Here are a small network's activations along a few directions, averaged over the inputs that share one value of a field.
Values that are neighbours, or in one group, have similar rows; names and order tell nothing.
In the rows, 128 means zero.

Other fields shift rows strongly along two fixed directions, in all tables alike. That doesn't count.
These rows show it; all are for the same value of a field, averaged over different records:
[123 127 129 112 111 123 131 115 131 122 151 125 140 145 142 138]
[ 91  99 118  82 110 148 113 164 142  88 158 151 138 155 162 174]
[ 84  95 122  81 104 141 114 163 144  80 167 150 132 156 170 186]
[102 116 117 102 110 134 118 141 138 109 155 139 140 151 154 154]
[129 124 124 111 111 138 124 128 133 131 134 120 132 134 131 125]
[145 126 121  95 109 164 113 153 134 134 108 123 115 127 100 102]
[157 145 128 120 117 146 124 123 129 154 111 112 121 128  95  85]
[108  97 115  62 109 178 105 187 142  91 133 147 120 140 129 149]

F, 30 values:
f10: [125 137 126 169 140 102 154  94 130 119 128 134 136 145 161 154]
f21: [147 119 122 113 119 174 130 159 128  99 120 123 106 126  96 109]
f4: [174 165 149 187 159 103 130  95 100 210  86  89 114  99  72  44]
f8: [160 173 133 206 151  66 168  52 106 193  99 110 136 114 114  80]
f5: [176 128 135  95 131 184  93 177 122 168  79 101  86  93  31  47]
f6: [ 99 117 134 135 153  92 132 128 108 123 166 122 146 130 152 152]
f9: [147 171 121 176 142 108 154  67 127 158  95 117 135 130 113  95]
f2: [ 94 129 121 162 155 108 140 118 105 115 147 118 119 130 144 133]
f28: [158 134 130 121 120 162 115 138 147 112  93 140 107 129 110 117]
f22: [119 115 150 110 125 117 118 150 124 130 146 131 126 124 145 143]
f15: [138 129 148 112 125 122 118 136 136 149 119 132 132 116 127 128]
f27: [137 119 131 121 114 136 122 139 129 113 162 119 134 138 130 143]
f25: [107 121 121 101 146 149 103 164 117 134 107 128 114 106 108 125]
f14: [ 85 131 145 168 136  32 143  85 120 130 179 144 163 132 199 183]
f18: [132 160 146 155 127  54 152  63 122 182 153 111 152 117 153 134]
f1: [131 119 114  97 137 197 102 198 132 123  35 147  76  85  67  85]
f11: [ 64  92 108  87 140 161 107 198 128  57 130 161 112 132 149 188]
f24: [120 132 135 137 126 100 123 112 128 152 157 104 146 116 147 146]
f26: [159 137 129 116 115 158 116 131 130 154 103 110 117 126  90  86]
f7: [136 117 140 112 114 152 122 150 140 109 145 138 128 126 139 141]
f12: [140 124 103 113 120 154 127 142 137 108 123 133 122 124 115 120]
f3: [147 138 123 177 143 124 146 111 125 128 116 123 117 133 118 108]
f19: [151 146 145 167 117  59 153  51 142 154 166 127 167 134 171 143]
f17: [130 137 119 168 146 113 153  95 108 110 137 110 142 144 124 120]
f30: [124 125 112 137 139 140 134 120 122 121 113 121 122 134 111 115]
f13: [114 136 134 130 134 107 132 130 123 149 111 135 127 100 135 126]
f29: [166 150 127 135 122 145 130 108 142 137  86 126 125 129 102 101]
f23: [113 109 136 155 124 107 150  95 132  91 187 141 149 152 183 182]
f16: [ 85 100 119 140 155 123 132 153 119  94 146 157 137 137 161 170]
f20: [147 124 134  96 106 143 122 131 141 132 113 142 135 129 113 132]
F is arranged as a network in which each value has 4 neighbours.
Question: How many steps from neighbour to neighbour lead from f10 to f22, at the fewest?
Answer: 4
A value of F combines one of 5 hidden first parts with one of 6 second parts; all combinations occur once.
Question: Changing only the second part turns f27 into f17. f20 has the same second part as f27; what does that change turn f20 into?
Answer: f9
Question: Changing only the second part turns f8 into f14. f2 has the same second part as f8; what does that change turn f2 into?
Answer: f6
Question: Changing only the second part turns f25 into f30. f4 has the same second part as f25; what does that change turn f4 into?
Answer: f3

N, 30 values:
n6: [142 119 138 102 112 173 112 163 149 101 108 153 111 122 113 135]
n10: [140 139 137 156 143 124 132 131 124 134  98 138 119 110 116 114]
n5: [120 131 124 113 123 114 122 114 123 160 135 114 137 126 133 124]
n28: [111 134  98 135 131 127 139 110 128 112 127 129 136 142 143 138]
n11: [156 122 146  96 132 176 105 178 124 145 110 124 103  99  77  89]
n13: [185 156 152 161 116 101 143  81 127 176 123 108 134 120 107  88]
n29: [196 150 134 161 128 132 141  91 120 161 118 101 123 126  91  72]
n20: [133 129 119 109 109 134 120 120 136 145 125 113 133 134 119 108]
n7: [126 133 134 121 105 100 134  96 142 138 144 134 152 138 158 153]
n4: [159 137 138 140 133 156 131 133 136 126  89 133 105 115 102 106]
n24: [112 122 112 151 140 115 148 103 119 103 158 116 139 151 147 149]
n3: [119 118 122 115 117 115 128 122 131 115 178 118 150 150 154 150]
n22: [146 134 130 111 130 146 112 141 114 160 119 102 120 115  90  83]
n19: [127 142 120 152 138 110 140 110 126 148  96 135 124 115 120 118]
n18: [108 113 118 125 151 146 116 155 115 107 118 127 114 129 112 123]
n12: [149 142 148 158 139 106 128 117 120 171 101 121 123  98 112  96]
n15: [ 84 114 128  90 126 137 110 174 137 106 119 155 124 115 143 169]
n23: [142 134 151 164 121  60 155  64 127 137 201 114 165 152 184 152]
n30: [123 136 106 136 143 136 125 131 119 135  91 124 115 117 100  98]
n1: [ 92 112 144 155 149  68 144 114 116 114 191 131 150 143 187 179]
n26: [ 41  85 109  53 126 164  92 220 136  59 143 171 115 135 152 204]
n2: [144 136 105 119 116 157 126 114 139 141 108 117 122 141 102 103]
n17: [ 95  98 107  80 118 186 112 193 151  60  98 177 107 129 134 167]
n16: [112 107 125 137 134 141 135 150 129  76 148 142 129 146 149 159]
n25: [163 133 150 103 125 166 105 170 132 157  87 132 104 100  88  91]
n27: [119 144 129 161 147  78 135  95 105 158 157  97 144 125 141 125]
n14: [137 141 134 102 114 136 114 135 131 161  95 126 118 106 105 102]
n9: [127 127 117 144 121 110 152  90 126 113 169 114 151 156 151 141]
n21: [104 120 138 168 145  97 146 114 113 105 167 131 134 140 166 160]
n8: [129 134 127 124 106 132 136 107 144 118 120 143 138 145 146 144]
N is arranged as a network in which each value has 4 neighbours.
Question: How many steps from neighbour to neighbour lead from n11 to n24, at the fewest?
Answer: 4
Question: List every value one step from n20, in the order listed.
Answer: n5, n7, n3, n2
Question: List every value one step from n27, in the order listed.
Answer: n22, n18, n1, n26
Question: List every value one step from n10, in the order listed.
Answer: n4, n19, n12, n21
A value of N combines one of 5 hidden first parts with one of 6 second parts; all combinations occur once.
Question: Changing only the second part turns n13 into n25. n7 has the same second part as n13; what does that change turn n7 into?
Answer: n14
Question: Changing only the second part turns n4 into n6. n17 has the same second part as n4; what does that change turn n17 into?
Answer: n8
Question: Changing only the second part turns n21 into n1. n19 has the same second part as n21; what does that change turn n19 into?
Answer: n15
